These are the activations of a small neural network, seen along a few directions. Each row is one input.
In each table, some parts of the input vary, and every possible input appears once, in random order.
Descriptions start from the smaller parts, as in this example, which fits no table here: one of 6 places along a line, together with either a single point or one of 11 places around a ring or (one of 2 separate values, together with one of 8 places around a ring).
Shared parts are said once, and a part with two or three values counts as separate values.

Other details of the inputs vary at random and push rows far along three fixed directions, the same in every table; ignore that.

Table:
row 1: [ -3  -7  34 -35   5  51  27  -3  29 -40  34  17 -98]
row 2: [ -2 -13  -8  -8   1   9  10  20   6  -3  -8   7  -3]
row 3: [ -9  -4 -10   6 -14 -21  10  21  -3  15 -12   7  26]
row 4: [ 24 -18 -21  -6  21  29   4  15  -2  -2  -5 -15  13]
row 5: [-22  43  14  18   1 -16 -44 -11  17  -9 -12  18 -11]
row 6: [-10 -23   2 -19 -13 -22  42 -16  -9  21  23  -2  13]
row 7: [-38  12  27 -20 -18 -42  29 -19   8  10  27  18 -18]
row 8: [ -9  -2   3   3 -14 -37   7 -15 -16  20  11  10  21]
row 9: [ -9   1  -3  -1 -15 -38   7 -16 -14  21  13   7  21]
row 10: [ 25 -40 -23  -9  11  12  26  27 -13  22  -5 -14  44]
row 11: [ -1  32  -3  19  10  -2 -51 -12   0 -26 -15  -6   3]
row 12: [ 21  17 -14  25  17  37 -58   9  -2 -19 -34 -10   5]
row 13: [ -2 -19   5 -17 -22 -10  34  20   5  17  13   9   3]
row 14: [ 34 -31 -33  11  17  36  -5  34  -8  19 -26 -24  50]
row 15: [ 23  20 -14  27  23  39 -57  12  -2 -25 -33 -13   5]
row 16: [-17   1  23 -11 -32 -38  33   0   8  11  20  14 -16]
row 17: [  0 -22   5 -10 -10  -6  33  -2 -18  20  17   2   3]
row 18: [ 28 -22  15 -22  43 103  21   7  12 -49  16 -12 -87]
row 19: [  3 -12 -15   3 -15 -46  13   8 -25  33  -4   1  67]
row 20: [-26  38   2  18  -4 -21 -41  -8  16 -25 -15  11 -11]
row 21: [-21   9  21  -5 -13 -40  32 -35  -3   5  39  14 -13]
row 22: [-10  33 -12  19   4  -2 -46   4  16 -21 -24   8  -5]
row 23: [ 22 -22 -22  10   4  -5   9  25 -15  24 -20 -21  52]
row 24: [ -6 -10  12  -4 -15 -24  27 -11 -16  17  14   1  -3]
row 25: [-18  39   8  14 -13 -21 -47  -8  24 -21  -7  11 -11]
row 26: [ 14 -18 -20  10  -1   5   1  10 -11  25 -14 -11  43]
row 27: [ 10 -24  -1  -8   8  14  25   1  -3   6  13  -3   3]
row 28: [ -8  37  10  22  -1 -16 -46 -24  -2 -19  -8  13  -7]
row 29: [ -7  -8 -11   5 -14 -24  12  24  -2  17 -19  -1  25]
row 30: [-12  39   9  24   7 -21 -41 -26   5 -26  -1   1  -5]
row 31: [ 12 -20  -9 -13  14  36  -2   3  -2  -7   0 -14 -11]
row 32: [-14  -3  20  -8  -9 -17  28 -30  -4   4  29  15 -20]
row 33: [-13  36   8  27   5 -16 -43 -29   9 -21  -1   0  -3]
row 34: [ 27 -28 -16   4  14  31   9  22  -4  11 -15 -24  20]
row 35: [  8  24  -3  26   2   0 -45  -3  -5 -10 -28  -8   7]
row 36: [ 18 -33 -26 -13   5  18  21  10  -6  24  -2 -14  31]
row 37: [ 14 -32  -1 -29  19  65  30  34  11   3  -3  -7 -28]
row 38: [  8 -27 -11 -14   1  13  24  37   2  31 -19 -12  22]
row 39: [-14  -2  13 -16 -12 -24  21 -21 -10   0  21   5  -7]
row 40: [-22   7  29  -1 -22 -40  34 -36  -8  10  28  11 -21]
row 41: [  8  -4  23 -34  26  63  25 -17   8 -48  33   1 -93]
row 42: [-21  11  21 -15 -20 -42  29 -34 -11   4  34  18 -17]
row 43: [  9 -13 -18 -16  14  32   0  28  13  12 -16  -7   8]
row 44: [ -2  33  -7  15  -4  -1 -53   5  25 -17 -17   7  -4]
row 45: [  9  26  -3  27   6  -1 -43   0  -6 -14 -25 -10   9]
Each input here is: one of 5 places along a line, together with either one of 3 separate values or one of 6 places around a ring.
Changing only the place on the line of 5 turns row 45 into row 11. The same change can be made to row 24. Which row results?
> row 31
Changing only the place on the line of 5 turns row 4 into row 30. The same change can be made to row 44. Which row results?
> row 25
Change only the choice among 3 separate values in row 1. List by row number the other rows that result.
> row 2, row 5
Change only the choice among 3 separate values in row 7. List by row number the other rows that result.
> row 20, row 25
Start at row 40 and move only the place on the line of 5, one step at a time. The first step leads to row 26. Which rows follow, in order?
> row 32, row 36, row 6
